Each row below holds a small network's activations on one input, seen along a few directions.
In each table, some parts of the input vary, and every possible input appears once, in random order.
Descriptions start from the smaller parts, as in this example, which fits no table here: ring(5) and (point or line(11) or (values(3) and line(6))).
Shared parts are said once, and a part with two or three values counts as separate values.

Other details of the inputs vary at random and push rows far along three fixed directions, the same in every table; ignore that.

A family of inputs:
R1: [ -4  -7  -4 -28   2 -48 -49  16   2  18 -17 -18 -19]
R2: [-26 -52   7   5 -45  35  16 -17 -14  -1  49  -1  18]
R3: [ 19  -3 -14 -16  27 -31 -21   9 -19  20  -4 -10  -4]
R4: [-30 -52 -11 -20 -15   3 -12 -10 -11  12  44  -9   3]
R5: [-29 -17 -31 -21  52  32  42  -3  11 -26   9  -2 -27]
R6: [ 17   8   8 -16  19  25 -21  11  34  -3  -2  -3  12]
R7: [  2  30  -7 -16  32  -3  28  -5  -6 -31  -9  -3  -7]
R8: [  8  16  10  31 -17  24  45   3  -6 -13 -12  22  15]
R9: [ 20  -1  -8  -7  30 -30 -21   8 -17  22   0  -6 -11]
R10: [ -4  -4  22  41 -67  12  -8 -13   0   3   4   0  25]
R11: [-21 -43 -16 -18 -17  -4   2  -4 -30  19  52  -9   1]
R12: [ 27 -13   8  13 -14 -13 -13  -3 -25  30   8  -8  22]
R13: [-19  25  -7 -15  19   1  15   3  18 -34 -31   8 -19]
R14: [ 16  27 -10   1  42   0  23   1  -6 -14 -22  -3  -7]
R15: [-20 -59 -13  -9  -4  10  -8  -8 -10  24  35  -4   4]
R16: [  7  21   5   6  48  12  21  -3  15 -24 -27  -1 -10]
R17: [-16 -33 -34 -36  16 -28 -18   2 -22  19  39 -16 -20]
R18: [ 19  46  11   4  28 -15   9 -10  -8 -25 -19  -3  -6]
R19: [  3   8  -1 -47  -4 -29 -77  20  30  36   4 -10 -14]
R20: [  5  17   6  28 -15  22  44  -1  -3 -11 -12  25  15]
R21: [ 24   4   9   2   1 -42 -55  10   0  32 -38 -10   1]
R22: [-40  -2 -40 -35  27   5  51   8   4 -30  15  16 -35]
R23: [ 26  14  18  31 -51 -39 -43  -1 -20  27  -4  -6  23]
R24: [ 32  31  18  10  28   1   1  -6   8 -18 -50  -4  12]
R25: [-11   9 -14  -3   4 -15  15   5  -1 -14   5  10 -21]
R26: [ -5   6  28  26 -18  29  15 -23  -2 -17  13   2  16]
R27: [-27 -16 -19  15  -9  38  62   0  -4 -12  25  21  -5]
R28: [  4  38   7 -38  30  25 -12   0  39 -26  -6  -5  -1]
R29: [ 10  35  37  49 -44  11   6 -13  11 -18 -25   8  19]
R30: [ 31  30  25   7 -12  13 -42  21  35   7 -28   7  15]
R31: [ 11  -7  31  38 -55  19 -11 -28 -10   0  13 -11  39]
R32: [-17 -54   5  25 -52  28  14  -2  -3  19  26   9  17]
R33: [ 26   3   8   8   2 -40 -57  11   1  31 -35 -15  -2]
R34: [  8  15  11  36 -14  14  34  -3  -3  -4  -8  22   9]
R35: [-40 -47 -31 -33  31 -16  -6  15   9  31  24  -4 -39]
R36: [ -6  27 -14 -14  18  -8  32   9   3 -30 -18  10 -19]
Each input here is: values(4) and (point or (values(2) and line(4))).
Q: The inputs of R9 and R25 match in every part but the values(4) part. If R14 is changed in the same way as R9 into R25, which row does it become?
A: R23
Q: Which other rows does R25 become when the values(2) part takes its other values? List them by row number.
A: R29
Q: Which other rows does R32 become when the values(4) part takes its other values? List them by row number.
A: R1, R2, R24
Q: Which other rows agree with R32 in the values(4) part? List them by row number.
A: R8, R20, R21, R27, R30, R33, R34, R35

A family of inputs:
R37: [ -3   2 -15 -17  27 -55 -31   8 -11  19  -5 -13 -33]
R38: [ -5 -21  11  14  -7   9  -9  -8   3   9   4  -8   5]
R39: [ 25   0  -3 -13  -3 -46 -37   7 -26  30  17 -14   3]
R40: [ -4  42 -17  -5  27 -13  28  14  14 -21 -29  15 -29]
R41: [ 20 -18   8  -2   6 -26 -61  -3 -11  30  -1 -23  14]
R42: [ 31  30   8 -14  33   6  -9   1   2 -12 -23 -11   8]
R43: [-39 -55 -18 -23   0  29  20   3   3   5  29   8  -6]
R44: [-32 -14 -14   7 -19  26  56  -1  -1 -20  13  22  -8]
R45: [-19 -16  -2  -5   8  30  31  -1  14 -15  -1   8  -2]
R46: [ -5 -23 -10 -12 -10 -40 -21   5 -16  21  -1  -7  -8]
R47: [-27 -16 -27 -30  31 -19  13   4  -9  -5   1  -4 -32]
R48: [ 19  31  11   0  31  26  20  -3   8 -27  -8   0   6]
R49: [ -4  23  -9 -16  30 -11  23   3  -1 -31 -40   4 -20]
R50: [-17  -2   0  24 -14  14  38 -14 -13 -17  23  11   4]
R51: [ -4 -39  -3  -7 -13  20  -2   1  -8  22  56  -3  14]
R52: [ 20  32   8  13   4   1  13 -14 -16 -24 -21   2  15]
R53: [  5  15   0  19 -25  -6   5   4  -5   4 -14  13   7]
R54: [-32 -15 -28 -24  33 -16  11   1 -11  -7   5  -6 -34]
R55: [ -9 -15   3   7  -3  54  36 -17   0 -18  22   8  21]
R56: [-15 -34 -10   1 -33 -10   1   3 -16  16  16   8   0]
R57: [ 19  50  12  19  13  16  14  16  34 -14 -35  19  -2]
R58: [ 20  -4  13  24 -48   3   3 -12 -28  12  22  -5  33]
R59: [-20 -35 -24 -22   7   7  -5  15  13  22  15   3 -16]
R60: [-10 -32 -14 -24   7  39  15  -1  -7   3  43  -3   9]
R61: [ 35  58  16  13   5 -40 -13  12   2 -11 -54  11  -4]
R62: [ 10  31   1 -11  51  12  14  -2  15 -27 -18  -2 -10]
R63: [  3   9   8   6   0  27  13   3  14 -15 -25  14  10]
R64: [-15 -32 -17 -13  -6 -32 -12   2 -16  24  16  -8 -14]
R65: [  3   6  13  10   9  23  13  -7   9 -17 -23   2   8]
R66: [  5  21  -1   3  14  27  21   9  25 -19 -32  16   0]
R67: [ -3 -16 -15 -13  -8  -7  11  -1 -23  10  41  -3  -3]
R68: [  1   2 -29 -46  49 -34  -5  10 -16  -2   3 -14 -27]
R69: [ 13 -10  14  32 -47   1   2 -18 -26   9  18  -2  30]
R70: [-14 -30 -18  -7  -3 -29 -14  -4 -19  22  21 -11 -15]
R71: [ 61  55  42  42 -29  -8 -41   7  14  11 -62   2  44]
R72: [ -8  31   0  12  19  -1  34  -8   0 -32 -22   6 -19]
R73: [-12 -45 -11 -19  -7  -4 -24  10   3  27  13   1  -4]
R74: [-23   0 -10  -4   0   3  39   1  -2 -16   4  16 -15]
R75: [ -9  -6 -32 -43  46 -16 -12  26  24  14 -14   0 -33]
R76: [ 33  10  30  46 -54  -6 -17 -21 -30  11  -5  -7  43]
R77: [ -4  29 -11  -8  42  -7  22  -6  -7 -34 -25  -2 -16]
R78: [-16 -10   2  11  -1  54  48 -11   9 -18  36  12  12]
R79: [-31 -39 -17  -1  -9  -7   7  -7 -20   6  24  -5 -15]
R80: [  2  25  -3   5  16  31  24  10  27 -18 -28  16   0]
R81: [  0 -13 -10 -25  40 -27 -46   6   2  17 -14 -19 -21]
R82: [ 25  35  21   7  25 -12 -13   5  18  -2 -36  -1  -1]
R83: [  1   8 -23 -35  46 -21 -18  27  27  13 -21   1 -33]
R84: [-15 -37 -15  -3 -20  -5   7  -9 -22  17  48   0   0]
R85: [ 18  -6  -9 -32  41 -30 -45   6   0  19  -6 -21  -8]
R86: [ 41  53  26  47 -39 -33 -23   9   0  16 -35  11  18]
R87: [ 43  27  26  15  -7   8 -19  -5  -3   5 -12 -11  33]
R88: [  8  -2  10  39 -60  -5   0   0  -9  21   5  10  21]
R89: [-15 -13 -24 -45  58 -13 -15  11  10   2 -11 -11 -30]
R90: [  6 -38   4  17 -49  -6 -38   9   4  55  24  -1  20]
R91: [-27 -41 -12   6 -23  -8   4  -8 -19  18  32  -5  -8]
R92: [-53 -19 -11 -58 -23  30 -32   7  46 -13  35  -5 -13]
R93: [ 34   2   5  -9  -8 -51 -43   4 -28  30   9 -17   7]
R94: [  0  -3 -14 -28  20 -54 -28  12 -10  15 -14  -7 -27]
R95: [ 28  -5  45  45 -55  12 -27 -10  -6  17 -21  -3  47]
R96: [ 32  47  33  32  -8  10  -1   5  24 -12 -45  18  18]
R97: [-11 -21 -23 -38  46   8   2   1   3  -3  12 -10 -15]
R98: [-23  -4 -13   6  -6  29  58 -12  -9 -21  35  16  -1]
R99: [-16  -7  11  28  -9  43  30 -12   9 -10  23   9   9]
R100: [-36  20 -12 -74  16 -11 -48  22  60 -19  14 -10 -38]
R101: [22  4 13  0  4 23 -4 -7 -8 -5  3 -4 28]
R102: [ -8  26 -11  -5  39  -6  24  -5  -5 -34 -27  -2 -25]
R103: [  9 -17  15  13 -20  44  20 -13  -8  -7  24  -1  34]
R104: [ 37  43  31  44 -24 -32 -23 -10 -15   6 -27  -4  17]
R105: [ 27  17  30  31  -9   6 -26 -12  -3   2 -26  -9  26]
R106: [  3   7  -8  -8  10  11  32  -7 -19 -24   5   1   2]
R107: [ 37  49  18   4  25  27  17  -2  10 -20 -13   2  15]
R108: [-30  45   7 -45   9  29  -2   6  65 -61 -22  -2 -22]
R109: [-45  13  13 -26 -33  49   7   1  59 -44  26   7  -7]
R110: [ 21 -34  22  22 -56 -14 -51   5  -3  49   6  -4  30]
R111: [ 34   2   0 -12  -9 -43 -47   3 -32  30   5 -22  15]
R112: [ -1  22   2 -13  42  10  19   6  22 -27 -33   6 -16]
R113: [ 11   0  21  17 -14  10   0   1  10   5  -9   8  15]
R114: [ 22   6  -1   4 -22 -52 -50  15 -14  36 -20  -4   3]
R115: [  3  36  -7   8   4  -8  26   9  11 -17 -28  18 -13]
R116: [ 28   4  -1 -11 -10 -47 -41   9 -27  33  16 -14   3]
R117: [-39 -34 -34 -16 -12   4  28   9  -4   8  27  15 -19]
R118: [-23 -16  -2   3  15  35  26  -9   8 -18   4  -2  -6]
R119: [-28 -35 -21  -6  -2  -8  15  -9 -18   6  41  -1 -13]
R120: [-26 -42 -16  -5 -32  -3   6   4 -16  18  28  11  -2]
R121: [ -5  -9   8  30 -31  11  26 -20 -18  -7  16   2  19]
R122: [ 11  41   4  21 -12 -10  17   9   6  -9 -26  21  -2]
R123: [-12  12  -6   5  -5   1  33   4   1 -18  -8  18 -15]
R124: [-11 -12 -20 -21  31 -29  -7  -2 -18  -4   0 -12 -21]
R125: [ -9  -3   4   5  13  27  27  -4  13 -14  -8   1   2]
R126: [-12  -9  12  27  -6  42  31 -13   7 -13  26   8  15]
R127: [-23  31  27 -16 -36  39 -14  -1  51 -47  -8  -1   6]
R128: [ 15   3   0   3 -14   3   9  -7 -24  -3  11  -5  15]
R129: [-22 -18 -22 -11  13 -21   6  -3 -13   5  20  -6 -27]
R130: [ 17  17   9   1  18  26  17  -6   4 -17  -4  -3  16]
R131: [  5  14  17  16   8  20  14  -6  14 -13 -17   5   4]
R132: [  2 -30  -2  17 -57 -31 -31   8 -17  45  18   1  10]
R133: [-13 -12   8  19 -23  42  30   0  16  -9   9  21   9]
R134: [ 14  41   9   3  52   6   9  -4  17 -29 -46  -7 -14]
R135: [ 14 -12   3  -6 -14 -53 -48   6 -22  31 -16 -12   7]
R136: [ -7  11   0   0  38  36  33 -11  11 -37 -16  -1   0]
R137: [ -4 -36  -2  -4   6  -9 -30  -2  -3  24  29 -14   0]
R138: [ 20  41   9   7  17 -26  -7  -2  -9 -17 -48  -3  -2]
R139: [-16 -30  -6   8 -30 -16   2  -3 -18  23  30   3  -3]
R140: [ 34  25  11 -10  40 -43 -67   3   1  15 -45 -30  -4]
R141: [-16  -7 -20 -21  24 -31   3   5  -7   3   2  -3 -31]
R142: [  1   1   5  15 -20  17   4  11  20  16   5  19   7]
R143: [ -7 -17 -15 -24  43  -7 -12   0   5   4   3 -16 -14]
R144: [ 15 -13  35  50 -48  19 -17 -17  -4  20  17  -4  34]
R145: [  1  -2 -18 -22  30 -47 -33   2 -18  15 -11 -17 -23]
R146: [-12 -38 -16 -12 -17   5   9  -5 -30  11  46  -4   9]
R147: [-14 -15   6  31 -38  44  28   1  18   7  23  22  12]
R148: [  9   9  38  56 -35  33  10 -17   8  -3   1   7  28]
R149: [ 24  -1   0 -19  20  -5 -25   5  -3  16  14 -15   3]
R150: [-18 -14  13  28 -11  41  27 -13   9 -12  16   5   5]
R151: [-22 -21 -22   0 -19  -5  13   9  -7  12  13  10 -10]
Q: The inputs of R139 and R141 match in every part but one. If R74 is changed in the same way as R139 into R141, which row does it become?
A: R94
Q: The inputs of R89 and R65 match in every part but one. If R81 is changed in the same way as R89 into R65, which row does it become?
A: R118
Q: The inputs of R115 and R114 match in every part but one. If R40 is changed in the same way as R115 into R114, which row does it become?
A: R53
Q: What is each input in this table made of?
A: line(5) and (point or (values(2) and line(11)))
Q: Which other rows does R145 become when the line(5) part takes its other values? List them by row number.
A: R70, R102, R104, R129
Q: A walk changes only the line(11) part. It starts at R128 and steps to R106. List the rest of the walk in order.
A: R76, R124, R102, R79, R47, R49, R56, R117, R151
Q: Which other rows does R111 become when the line(5) part takes its other values? List them by row number.
A: R58, R67, R116, R128
Q: Which other rows does R99 become when the values(2) part takes its other values? List them by row number.
A: R104
Q: A walk changes only the line(11) part. It starts at R87 and steps to R130. List the rest of the walk in order.
A: R85, R143, R134, R38, R125, R45, R110, R75, R90
